Each row below holds a small network's activations on one input, seen along a few directions.
In each table, some parts of the input vary, and every possible input appears once, in random order.
Descriptions start from the smaller parts, as in this example, which fits no table here: ring(5) and (point or line(9) or (values(2) and line(6))).
Shared parts are said once, and a part with two or three values counts as separate values.

Other details of the inputs shift rows strongly along two fixed directions, in all tables alike. That doesn't count.

A family of inputs:
row 1: [  35   19   23   17  -10   -7   45   35    9  -18 -101   38  -39  -45
  -30]
row 2: [ 18   9  45  28 -12 -17  36  44  15 -19 -78  26 -37 -48 -28]
row 3: [ 15  19  50  27  -3 -17  67  44  10  -1 -92  12 -24 -58 -42]
row 4: [  8 -44  10   8 -10  15  57  31   2 -16 -14  23 -84   7 -72]
row 5: [  5  46 -13  -7   8 -16 -37 -21   9  -2 -16 -12  53 -34  71]
row 6: [  1   6  28  13 -18 -25  15  17   3 -20 -42  12   7 -30 -15]
row 7: [ 21 -14 -22 -17  27  12 -90 -48  -5  -6  39 -32  61 -15  76]
row 8: [-67   0 -32  -4  -7 -14 -38   4 -30  27  86  48  29 105 -29]
row 9: [  4  24  -5  -7   5 -24 -92 -41   9 -12  28 -18  89  -5  76]
row 10: [-19 -37 -15 -13 -19   8  30  -4  -8   9  64 -13 -19  63 -57]
row 11: [-39  17 -36 -18 -48 -17  -5 -37   7  18  93   8  18 108 -47]
row 12: [ -1 -14 -19 -18 -11  27  47  -7 -10   3  14  12 -64  28 -31]
row 13: [-53  14 -24 -14 -40 -17  -3 -33  15   1  90  10  16  90  -8]
row 14: [-20  12  30  24 -30 -13  87  45  20  -5 -48  34 -73  -8 -57]
row 15: [ 38 -21  27  20  16  27  61  35   4   8 -80   6 -73 -37 -39]
row 16: [ 19  42  18  10  28 -14 -55 -15  16   7 -35 -28  69 -46  65]
row 17: [ 10  -5  -3 -12  31  11 -30 -10  -9  -3 -21 -42  37 -65  69]
row 18: [ -1 -25 -33 -15 -22  22  37 -11 -10  15  54   4 -43  76 -61]
row 19: [ 24  -2  15   5  40  18  -8  13   1  -1 -57 -28  -7 -84  58]
row 20: [ -8  27  16   7   2 -27   0   3   7  -7 -31 -12  39 -47  47]
row 21: [ 31  -2  14   4  31  31  17  12   4  -3 -63  -7 -28 -68  37]
row 22: [ 28 -15  -1 -10  36   1 -60 -21 -14 -14  -5 -36  55 -65  63]
row 23: [-44   8  -8  -6 -40 -23  -5 -18  17  10 100  -2  22  89 -38]
row 24: [ 35  -2 -35 -30  33   8 -97 -54 -15  -5  45 -33  71 -15  85]
row 25: [-16 -35 -17  -7 -16  14  22   4   2  11  61 -12 -33  61 -52]
row 26: [-23 -30 -15  13  29  35   0  32 -52  22  10  44 -43  42 -40]
Description of these inputs: values(2) and (point or (values(3) and line(4))).
Q: The inputs of row 12 and row 5 match in every part but the values(2) part. If row 17 is changed in the same way as row 12 into row 5, which row does it become?
A: row 20
Q: Change only the values(3) part in row 15. List by row number the other rows that result.
A: row 7, row 21
Q: Change only the values(2) part in row 26. List by row number the other rows that result.
A: row 8
Q: Change only the values(3) part in row 9. List by row number the other rows that result.
A: row 13, row 16

A family of inputs:
row 27: [-56  -4 -30 -22 -52 -13  32 -24   1   4 102  11 -11 105 -52]
row 28: [  16   27  -26   -8   40    3 -100  -34  -21    6   -1   -2   78  -23
   93]
row 29: [-23 -39 -37 -27 -26  27  24 -22 -14   7  97  -2 -46  84 -55]
row 30: [-27  -2  -7  -3 -53 -11  78  14  13   3  28  33 -64  69 -91]
row 31: [ 33 -27   2   1  23  30  27  14  -3   2 -38 -10 -41 -35   0]
row 32: [  2  14  24  20   7  -1  21  31   6   3 -55  16 -20 -30  -4]
row 33: [ 36  13  20  17  28 -10 -34  17  -3  -9 -66  -7  31 -74  41]
row 34: [ 24 -17 -15  -7  53  20 -69 -19 -16  12   4 -34  48 -35  73]
row 35: [-38  -6 -22 -17 -52 -13  13 -34  12   0 101   7  -2 107 -55]
row 36: [ 12   1  28  18   9  -1  18  30   4  -4 -54  18 -21 -35 -11]
row 37: [ 23   5  19   5 -10  -7  24  10  15  -8 -40   6 -15 -24 -20]
row 38: [ 13  22  15  16   9 -10  17  31   2   6 -59  14  -9 -35  -2]
row 39: [ 24  14  26  13  31  -6 -25  14  -6  -4 -62 -10  36 -73  45]
row 40: [  3   8  -2  -2  28 -12 -76 -17 -13  -5   5 -28  75 -40  72]
row 41: [  8   5  30  23   8   2  30  30   8  -3 -58  18 -27 -32 -14]
row 42: [ -5 -39 -15  -4   3  28  26  10 -17  10  22  10 -47  34 -44]
row 43: [ 30 -22  11  10  33  32  25  31 -18   7 -60   7 -53 -50 -13]
row 44: [ -1  23   0   1  31 -11 -74 -23  -5   4   6 -30  87 -33  79]
row 45: [ 25   6  25  17   7  -7  15  28   4  -3 -60  15 -10 -35 -17]
row 46: [ 28 -24  12  12  34  31  24  32 -18   5 -61   3 -47 -47 -13]
row 47: [-16 -17 -23 -11 -46  13  74   0  -4  -8  29  61 -87  89 -89]
row 48: [-17   0  -1   5 -23  -8  19   4   6   4  27  18 -12  52 -48]
row 49: [ 13  18  24  20   3  -6  29  33   5   3 -65  19 -21 -27 -18]
row 50: [  0 -18 -42 -32  18  20 -71 -51 -17   7  89 -48  46  27  55]
row 51: [ 17  -1  24   8   0  -6  34  16   5  -9 -51   3 -14 -41 -14]
row 52: [  1 -13  11   4 -13  -7  34  11   1 -14 -19   6 -22 -14 -27]
row 53: [-26  22 -26 -21  -7 -14 -75 -55  10   4  83 -38  75  33  69]
row 54: [  24   31   28   21   41   -5   -3   36   -4    4 -106   -3   18 -100
   50]
row 55: [-35   2  -8   1 -23  -6  25  13   2   8  35  25 -25  52 -39]
row 56: [  8 -43  -5  -4 -10  32  78  21  -3  -1  -4  16 -92  25 -72]
row 57: [-29  21 -33 -24  -7 -16 -71 -50   6   5  89 -32  72  34  65]
row 58: [  37    9   35   25   38   -1  -15   36    0  -10 -102    1    4 -103
   41]
row 59: [-26  21 -25 -21  -5 -17 -66 -53   2   6  74 -40  83  27  63]
row 60: [-20  15 -22 -20  -1 -14 -65 -56   3   0  74 -39  84  25  60]
row 61: [ 27  -1  20  10  -5  -8  22  18   9 -15 -51   6 -19 -40 -14]
row 62: [-46 -21 -22 -23 -54  -7  16 -29  12  -6 113  10 -19 110 -58]
row 63: [-13  26 -26 -20  -9 -21 -73 -54   9   8  71 -38  81  30  58]
row 64: [  1  13  24  18   7  -2  31  32  -2   2 -60  12 -16 -33 -10]
row 65: [-17 -12  13   5 -37   3  80  17  20  -9   1  27 -71  42 -76]
row 66: [ -9 -12  -3  -6 -18  -4   3  -7   6 -16  25   1  -9  14  -9]
Q: The inputs of row 49 and row 63 match in every part but one. If row 45 is changed in the same way as row 49 into row 63, which row does it become?
A: row 37
Q: Describe the family of inputs behind these rows.
A: values(2) and (point or line(4) or (values(3) and line(5)))
Q: Change only the values(2) part in row 32. List by row number the other rows that result.
A: row 53
Q: Change only the values(3) part in row 54. List by row number the other rows that result.
A: row 38, row 55
Q: Change only the line(5) part in row 59. List by row number the other rows that result.
A: row 27, row 51, row 52, row 60
Q: Change only the values(3) part in row 58. List by row number the other rows that result.
A: row 33, row 40
